A small network was trained on made-up records. Each row is its average activation on records with the value named, seen along a few directions.
Related values have similar rows: they may be neighbours, one step apart, or belong to one group.
In the rows, 500 means zero.
Random noise pushes rows far along 14 fixed directions. That doesn't count. These rows show it; they differ only by the noise:
[470 506 444 456 715 588 417 523 647 357 578 587 544 532 617 494 286 456
 429 487 427 661 695 584 555 516 369 561 572 275]
[364 765 371 519 635 585 448 353 497 633 398 586 679 640 439 425 406 448
 496 422 683 499 655 673 579 443 353 508 593 510]
[377 454 488 468 417 283 520 474 499 466 685 298 466 449 521 481 479 558
 319 471 620 657 657 387 505 696 455 473 364 274]
[511 651 294 480 617 661 436 469 457 473 435 500 570 691 365 496 404 465
 560 538 612 508 561 630 463 435 532 585 429 592]
[404 462 611 583 524 437 482 457 442 524 360 524 592 573 460 296 675 580
 514 331 640 468 385 488 530 522 427 508 573 543]
[642 647 395 575 461 689 294 540 444 479 372 512 559 449 395 499 460 585
 680 542 355 483 426 547 249 499 640 629 520 570]
[338 635 588 388 423 665 578 529 630 243 497 459 454 684 433 532 455 416
 463 680 360 478 592 530 498 516 621 447 552 733]
[493 612 363 399 214 483 571 486 511 608 503 395 625 295 655 711 213 488
 319 441 360 606 472 401 260 535 659 377 549 612]
[439 452 633 561 587 484 690 570 683 568 580 566 529 627 552 525 387 368
 572 408 571 464 578 415 592 575 575 317 592 467]
[652 533 428 562 478 508 470 611 421 546 492 479 462 610 329 433 677 470
 722 506 466 386 379 424 355 515 632 503 455 485]
[320 634 706 469 198 548 535 487 483 473 398 497 655 585 331 231 738 550
 388 512 374 380 418 442 386 517 499 394 657 731]
[342 428 498 464 343 399 499 373 502 482 474 339 551 421 579 520 459 569
 366 601 468 577 507 550 534 566 497 585 373 615]
[567 469 554 593 596 551 440 330 479 571 492 374 664 343 497 456 420 653
 542 507 320 355 437 483 576 594 537 391 432 421]
[452 431 604 705 454 328 485 553 582 539 474 331 554 311 629 492 442 499
 565 438 477 447 462 491 495 629 665 482 523 346]
[408 705 482 357 417 532 454 589 400 154 402 421 376 374 453 595 512 564
 269 413 547 529 488 479 371 432 586 401 617 465]
[371 653 497 608 519 348 450 362 370 337 439  34 463 612 417 384 683 574
 601 491 540 393 399 445 538 739 684 482 376 538]


Field DUZI:
dap: [439 630 670 578 421 412 359 709 594 169 537 404 322 332 478 407 666 434
 501 601 291 410 649 570 463 544 562 551 664 137]
lufu: [606 405 365 468 551 508 502 463 367 590 434 564 652 440 482 507 421 497
 335 406 649 487 382 573 479 351 445 495 425 500]
vepum: [384 437 525 444 651 382 595 529 409 272 470 348 506 569 612 365 558 539
 230 232 748 528 389 436 656 441 456 387 582 442]
gos: [670 429 621 351 440 694 477 432 536 490 635 658 388 312 530 706 392 647
 511 678 158 576 506 309 421 567 478 411 506 634]
babez: [526 534 451 547 514 448 403 512 452 407 405 452 481 404 577 547 453 552
 476 353 572 612 438 527 357 515 525 594 540 423]
sedup: [482 500 568 622 332 532 643 641 563 671 553 472 619 538 372 451 405 352
 454 547 635 337 556 535 434 452 707 410 504 615]
sino: [422 252 493 483 592 284 561 539 584 450 526 508 404 488 753 578 453 444
 459 420 600 686 496 511 631 539 405 598 471 377]
bup: [460 440 682 455 386 479 551 519 629 526 446 695 411 331 724 649 488 532
 499 435 388 584 467 443 497 468 437 436 674 592]
pur: [363 534 593 440 335 569 611 464 611 538 477 558 382 614 591 692 429 451
 548 624 541 618 554 457 507 510 565 526 506 916]
pefi: [372 490 633 414 503 449 583 328 396 395 535 380 438 599 486 435 627 652
 317 349 687 614 510 349 616 606 376 413 488 637]
zize: [554 586 349 703 476 288 386 449 390 674 462 225 461 360 474 523 579 531
 746 581 537 355 450 591 516 597 674 626 331 368]
taze: [512 458 378 410 617 480 535 387 401 389 367 444 411 614 693 587 561 499
 502 390 486 566 309 533 584 425 445 575 506 691]
sefip: [404 600 608 532 452 522 525 625 486 363 492 435 457 611 389 423 490 504
 485 471 630 495 536 437 413 575 663 483 556 571]
riv: [357 565 574 503 427 434 666 454 636 646 500 515 549 543 653 524 508 359
 572 570 344 400 526 546 653 464 480 420 626 659]
lefe: [338 658 640 453 403 540 672 264 499 685 494 486 638 569 540 472 479 509
 357 366 576 499 514 382 585 562 382 247 593 760]
tezag: [420 481 626 503 641 550 539 578 598 338 444 666 303 456 592 705 427 356
 508 532 644 496 559 632 654 363 489 497 625 523]
zute: [315 503 632 619 369 296 489 534 569 357 493 190 294 505 549 456 700 396
 658 776 397 389 472 567 624 621 702 668 456 604]
kol: [495 521 485 527 426 405 544 250 502 621 686 205 649 371 539 480 396 611
 337 521 379 487 575 393 560 688 459 326 336 383]
vepi: [543 470 606 408 348 409 634 601 551 642 578 726 263 359 489 736 579 408
 565 628 500 463 560 403 508 465 498 404 548 480]
did: [554 458 596 348 328 576 528 321 358 566 594 495 516 456 363 506 524 740
 340 511 431 567 489 272 414 660 405 426 383 659]
A value of DUZI combines one of 5 hidden first parts with one of 4 second parts; all combinations occur once.
sino and dap share the first part; sino and vepi share the second. Which value has the first part of vepi and the second part of dap? -> did
lufu and sefip share the first part; lufu and babez share the second. Which value has the first part of babez and the second part of sefip? -> zize
riv and kol share the first part; riv and vepum share the second. Which value has the first part of vepum and the second part of kol? -> lefe
sedup and gos share the first part; sedup and taze share the second. Which value has the first part of taze and the second part of gos? -> bup
